A small network was trained on made-up records. Each row is its average activation on records with the value named, seen along a few directions.
Related values have similar rows: they may be neighbours, one step apart, or belong to one group.
In the rows, zero is written as 500.
Strong random noise was added to every row along 7 fixed directions; ignore it. To show where, here is one row again and again, with new noise each time:
[498 506 310 703 536 338 599 408 563 445 369 472 294 276 474 440 560]
[494 580 620 693 692 343 657 339 474 486 660 337 374 541 576 501 510]
[450 720 622 443 533 565 418 409 515 536 410 446 641 586 614 650 629]
[409 116 229 495 336 565 436 756 590 690 828 401 592 431 622 427 374]
[544 538 454 434 440 710 378 631 606 660 593 426 536 421 690 526 648]
[438 631 386 551 529 314 465 169  40 196 511 910 423 577 556 418 437]
[619 488 433 443 426 625 512 756 555 593 745 489 263 307 502 449 467]
[509 584 362 715 518 371 605 456 552 443 402 510 173 223 424 460 573]
[494 402 445 340 371 477 538 740 380 474 799 615 382 474 342 494 192]


Gobas, 10 values:
m2: [508 606 729 670 461 560 679 855 714 685 733 389  75 203 136 514 459]
m1: [689 290 512 304 476 522 568 843 459 520 720 490 393 579 321 449 236]
m6: [666 327 251 201 421 478 552 647 529 347 269 698 485 474 219 460 279]
m8: [347 614 641 567 428 559 364 604 749 664 314 294 663 489 614 740 713]
m4: [695 753 686 165 538 811 347 577 465 600 630 469 675 665 744 577 630]
m9: [621 206 411 431 487 521 547 428 497 452 522 600 678 629 505 366 345]
m7: [350 366 630 536 523 350 656 524 509 449 423 412 547 500 266 552 324]
m10: [342 431 494 393 437 453 405 394 438 490 440 524 783 707 424 502 433]
m3: [848 537 491 656 698 741 473 287 573 565 316 352 582 516 900 251 909]
m5: [636 593 551 570 535 579 482 503 724 482 239 480 191 205 431 370 734]
Each value of Gobas is a pair of two hidden parts, and every pair occurs once (2 first parts, 5 second parts).
m9 and m4 share the first part; m9 and m3 share the second. Which value has the first part of m3 and the second part of m4? -> m8
m10 and m2 share the first part; m10 and m5 share the second. Which value has the first part of m5 and the second part of m2? -> m7

Nuli, 10 values:
w10: [628 362 323 625 527 630 328 347 387 465 314 728 655 469 775 264 767]
w4: [115 354 245 830 506  33 539 141 285 280 482 694 301 477 281 371 356]
w8: [334 662 457 627 398 497 453 695 503 588 508 437 301 302 462 641 606]
w6: [462 642 470 375 407 562 458 586 599 574 433 518 578 490 512 744 524]
w2: [426 331 410 336 211 694 192 770 431 589 535 607 648 590 627 596 480]
w5: [528 505 558 712 608 654 519 392 334 489 665 668 228 504 514 401 669]
w3: [465 472 558 361 541 326 666 378 710 520 368 252 954 759 376 610 242]
w7: [508 580 590 604 560 421 593 552 874 530 229 288 276 146 339 491 676]
w9: [821 522 540 101 586 667 495 511 505 520 500 377 868 568 703 339 464]
w1: [391 254 341 263 148 702 380 912 565 589 571 622 584 508 345 659 243]
Each value of Nuli is a pair of two hidden parts, and every pair occurs once (2 first parts, 5 second parts).
w5 and w4 share the first part; w5 and w10 share the second. Which value has the first part of w10 and the second part of w4? -> w7
w9 and w2 share the first part; w9 and w3 share the second. Which value has the first part of w3 and the second part of w2? -> w1
